A small network was shown many inputs. Here are its activations along a few directions, one row for each input.
In each table, some parts of the input vary, and every possible input appears once, in random order.
Descriptions start from the smaller parts, as in this example, which fits no table here: one of 6 places along a line, together with either a single point or one of 9 places along a line or (one of 3 separate values, together with one of 8 places around a ring).
Shared parts are said once, and a part with two or three values counts as separate values.
(in the rows, 100 means zero)

Other details of the inputs shift rows strongly along three fixed directions, in all tables alike. That doesn't count.

Rows:
r1: 65; 94; 106; 147; 92; 81; 122; 116; 50; 92; 89; 92; 127
r2: 89; 56; 105; 57; 142; 100; 71; 80; 145; 110; 104; 88; 62
r3: 92; 117; 81; 120; 82; 90; 120; 107; 80; 85; 107; 109; 79
r4: 149; 134; 121; 89; 100; 94; 114; 115; 111; 105; 111; 115; 145
r5: 129; 104; 135; 80; 101; 100; 111; 126; 97; 112; 96; 109; 175
r6: 132; 128; 104; 86; 93; 109; 93; 94; 138; 78; 114; 123; 77
r7: 64; 75; 99; 117; 95; 110; 92; 89; 79; 113; 76; 82; 110
r8: 67; 80; 89; 95; 119; 105; 83; 104; 93; 104; 94; 87; 70
r9: 79; 42; 130; 85; 100; 105; 73; 108; 80; 122; 65; 70; 153
r10: 93; 61; 93; 49; 130; 104; 66; 91; 138; 109; 100; 89; 57
r11: 112; 126; 74; 104; 94; 99; 108; 99; 110; 90; 119; 112; 66
r12: 87; 90; 93; 97; 115; 106; 86; 100; 91; 122; 93; 84; 90
r13: 155; 139; 120; 90; 80; 105; 101; 106; 113; 100; 104; 118; 140
r14: 109; 89; 119; 87; 96; 117; 89; 103; 99; 109; 84; 101; 133
r15: 70; 98; 85; 144; 98; 89; 120; 95; 69; 97; 104; 90; 96
r16: 126; 129; 94; 85; 108; 98; 115; 90; 138; 89; 122; 120; 83
r17: 96; 119; 77; 138; 81; 100; 111; 77; 99; 78; 115; 107; 54
r18: 82; 121; 73; 132; 76; 86; 125; 101; 71; 86; 105; 104; 83
Description of these inputs: one of 3 separate values, together with either a single point or one of 5 places along a line.
- Changing only the choice among 3 separate values turns r3 into r14. The same change can be made to r18. Which row results? => r7
- Which other rows agree with r16 in the choice among 3 separate values? List them by row number. => r1, r2, r4, r5, r15

Rows:
r19: 87; 82; 70; 83; 116; 107; 91; 92; 102; 120; 102; 88; 66
r20: 97; 98; 109; 135; 84; 94; 123; 112; 53; 124; 88; 89; 173
r21: 86; 102; 85; 77; 125; 110; 91; 85; 130; 112; 106; 96; 65
r22: 91; 83; 112; 102; 112; 102; 97; 103; 79; 137; 80; 78; 151
r23: 77; 61; 111; 74; 137; 125; 64; 70; 136; 107; 86; 90; 63
r24: 113; 77; 140; 76; 113; 116; 70; 109; 107; 116; 78; 92; 148
r25: 67; 95; 90; 99; 126; 110; 90; 96; 101; 112; 95; 96; 73
r26: 114; 67; 146; 42; 137; 55; 115; 146; 118; 107; 108; 97; 162
r27: 146; 128; 111; 70; 85; 94; 80; 102; 135; 86; 114; 115; 96
r28: 141; 144; 105; 73; 111; 105; 94; 116; 130; 97; 118; 121; 97
r29: 62; 107; 83; 141; 109; 100; 116; 88; 82; 95; 98; 98; 69
r30: 149; 112; 100; 60; 85; 105; 83; 107; 133; 85; 116; 114; 82
r31: 134; 136; 101; 118; 72; 85; 105; 90; 111; 70; 117; 112; 83
r32: 84; 92; 105; 99; 101; 93; 96; 117; 70; 134; 78; 79; 152
r33: 112; 142; 98; 134; 58; 78; 116; 115; 81; 56; 104; 117; 96
r34: 105; 83; 80; 60; 134; 118; 70; 94; 124; 123; 110; 93; 51
r35: 104; 87; 117; 63; 114; 119; 92; 131; 88; 130; 81; 104; 154
r36: 140; 117; 107; 68; 84; 108; 90; 119; 123; 80; 111; 120; 93
r37: 137; 159; 92; 125; 82; 82; 123; 101; 101; 84; 128; 117; 91
r38: 119; 83; 125; 57; 93; 103; 73; 110; 115; 121; 79; 91; 154
r39: 78; 92; 85; 117; 129; 118; 103; 75; 114; 105; 111; 105; 54
r40: 137; 130; 103; 60; 139; 48; 147; 130; 136; 78; 154; 125; 96
r41: 57; 97; 62; 127; 91; 98; 123; 96; 66; 97; 101; 92; 62
r42: 71; 63; 96; 62; 123; 117; 63; 73; 141; 109; 89; 86; 57
r43: 117; 112; 99; 89; 59; 98; 115; 112; 99; 80; 99; 115; 113
r44: 123; 143; 90; 117; 47; 88; 133; 115; 90; 52; 111; 134; 92
r45: 93; 81; 114; 99; 113; 116; 107; 101; 88; 131; 87; 93; 154
r46: 120; 123; 94; 140; 56; 83; 128; 87; 89; 70; 110; 113; 112
r47: 68; 91; 84; 151; 116; 107; 108; 90; 71; 101; 103; 89; 73
r48: 64; 86; 81; 145; 81; 84; 106; 70; 80; 86; 89; 82; 66
r49: 57; 85; 90; 140; 83; 92; 111; 73; 79; 84; 89; 88; 76
r50: 73; 82; 108; 148; 66; 96; 122; 96; 56; 92; 79; 93; 144
r51: 80; 83; 116; 132; 84; 106; 110; 98; 72; 92; 83; 100; 134
r52: 79; 88; 89; 87; 134; 116; 92; 74; 127; 119; 102; 89; 63
r53: 96; 67; 128; 110; 103; 114; 85; 104; 85; 106; 84; 87; 140
r54: 70; 108; 72; 130; 105; 88; 97; 94; 77; 101; 104; 85; 58
r55: 144; 140; 110; 85; 114; 107; 100; 107; 132; 99; 118; 120; 97
r56: 91; 90; 90; 119; 55; 82; 113; 111; 57; 91; 83; 94; 123
r57: 90; 86; 83; 78; 130; 121; 81; 106; 105; 115; 103; 95; 62
r58: 67; 94; 90; 110; 98; 100; 89; 85; 108; 80; 94; 102; 54
r59: 155; 125; 110; 95; 81; 100; 100; 92; 129; 79; 120; 120; 104
r60: 104; 79; 116; 103; 117; 112; 89; 108; 82; 136; 91; 85; 147
- Describe the family of inputs behind these rows. => one of 2 separate values, together with either a single point or (one of 4 places along a line, together with one of 5 places around a ring)
- Changing only the choice among 2 separate values turns r48 into r22. The same change can be made to r36. Which row results? => r57
- Changing only the choice among 2 separate values turns r30 into r34. The same change can be made to r49. Which row results? => r52
- Change only the choice among 2 separate values in r41. List by row number the other rows that result. => r43
- A walk changes only the place on the ring of 5. It starts at r47 and steps to r60. List the rest of the walk in order. => r20, r45, r39

Rows:
r61: 59; 94; 66; 116; 126; 104; 92; 80; 97; 108; 109; 95; 26
r62: 118; 122; 95; 94; 95; 96; 106; 101; 125; 72; 115; 123; 55
r63: 86; 110; 93; 120; 99; 99; 111; 118; 65; 102; 98; 101; 109
r64: 102; 94; 111; 79; 130; 115; 89; 99; 114; 121; 99; 99; 98
r65: 108; 104; 113; 94; 97; 95; 101; 110; 102; 85; 96; 111; 113
r66: 137; 112; 115; 86; 87; 93; 106; 105; 121; 98; 110; 114; 135
r67: 102; 102; 72; 101; 116; 103; 103; 73; 124; 91; 123; 101; 32
r68: 108; 96; 112; 107; 72; 79; 111; 109; 77; 93; 91; 100; 142
r69: 44; 57; 82; 135; 102; 94; 96; 98; 57; 112; 82; 69; 98
r70: 102; 83; 93; 75; 106; 99; 83; 87; 131; 98; 106; 97; 57
r71: 53; 68; 95; 159; 86; 119; 60; 80; 50; 113; 62; 65; 98
r72: 113; 85; 110; 56; 99; 103; 80; 117; 110; 114; 91; 94; 120
r73: 133; 156; 69; 109; 88; 85; 126; 73; 135; 72; 142; 121; 31
r74: 100; 120; 100; 133; 85; 85; 125; 94; 91; 84; 106; 104; 112
r75: 89; 109; 107; 138; 86; 89; 125; 106; 60; 104; 95; 93; 132
r76: 76; 69; 108; 91; 126; 111; 84; 103; 90; 134; 82; 81; 118
r77: 104; 123; 96; 123; 71; 80; 122; 102; 96; 63; 112; 111; 79
r78: 105; 116; 110; 126; 40; 128; 111; 100; 65; 95; 70; 115; 156
r79: 99; 88; 97; 95; 111; 96; 98; 82; 116; 114; 100; 91; 94
r80: 113; 79; 104; 48; 116; 107; 72; 99; 130; 111; 96; 92; 102
r81: 86; 117; 91; 137; 77; 87; 121; 113; 73; 82; 107; 110; 106
r82: 59; 71; 93; 112; 133; 114; 91; 98; 82; 112; 89; 83; 79
r83: 121; 92; 110; 62; 117; 109; 83; 103; 124; 132; 94; 94; 133
r84: 131; 100; 133; 70; 95; 97; 95; 111; 114; 95; 99; 111; 144
r85: 133; 122; 92; 76; 105; 106; 103; 108; 119; 104; 115; 111; 100
r86: 98; 82; 105; 63; 119; 108; 74; 104; 119; 108; 95; 101; 95
r87: 102; 119; 101; 134; 86; 91; 128; 109; 74; 83; 106; 104; 114
r88: 123; 101; 134; 82; 98; 103; 101; 110; 112; 99; 101; 105; 154
r89: 94; 88; 110; 90; 128; 110; 92; 95; 116; 113; 94; 97; 100
r90: 102; 132; 85; 112; 70; 83; 119; 115; 88; 67; 113; 114; 75
r91: 130; 123; 99; 77; 100; 101; 105; 109; 108; 115; 107; 102; 123
r92: 70; 66; 99; 100; 132; 113; 85; 89; 112; 105; 96; 92; 70
- Describe the family of inputs behind these rows. => either one of 2 separate values or (one of 5 places around a ring, together with one of 6 places along a line)
- What sort of input is r78? => one of 2 separate values
- A walk changes only the place on the ring of 5. It starts at r92 and steps to r88. List the rest of the walk in order. => r66, r69, r81

Rows:
r93: 67; 49; 103; 66; 133; 137; 62; 92; 101; 147; 71; 73; 112
r94: 149; 125; 126; 94; 75; 96; 109; 120; 92; 116; 97; 109; 182
r95: 91; 115; 85; 132; 106; 59; 163; 135; 58; 85; 128; 109; 112
r96: 108; 71; 123; 53; 128; 137; 58; 111; 112; 146; 79; 89; 138
r97: 148; 137; 90; 52; 93; 107; 96; 89; 169; 69; 131; 132; 43
r98: 61; 125; 90; 141; 106; 46; 150; 130; 45; 96; 107; 90; 116
r99: 44; 62; 94; 129; 115; 116; 83; 89; 74; 106; 79; 80; 76
r100: 56; 67; 78; 113; 99; 93; 93; 74; 93; 92; 94; 81; 49
r101: 143; 121; 130; 80; 66; 96; 100; 142; 87; 97; 89; 118; 174
r102: 94; 108; 79; 121; 84; 81; 106; 80; 105; 71; 119; 99; 47
r103: 74; 67; 103; 106; 128; 116; 73; 85; 105; 109; 88; 85; 78
r104: 145; 124; 125; 84; 73; 104; 114; 118; 94; 117; 92; 112; 183
r105: 141; 125; 101; 71; 103; 109; 101; 74; 166; 82; 123; 129; 62
r106: 63; 113; 89; 168; 59; 88; 135; 104; 43; 72; 88; 104; 112
r107: 80; 50; 110; 78; 140; 128; 56; 92; 99; 149; 74; 67; 111
r108: 145; 127; 101; 79; 106; 105; 96; 78; 165; 80; 128; 124; 63
r109: 91; 113; 73; 133; 84; 82; 105; 87; 94; 67; 113; 100; 40
- Describe the family of inputs behind these rows. => either one of 2 separate values or (one of 3 separate values, together with one of 5 places around a ring)
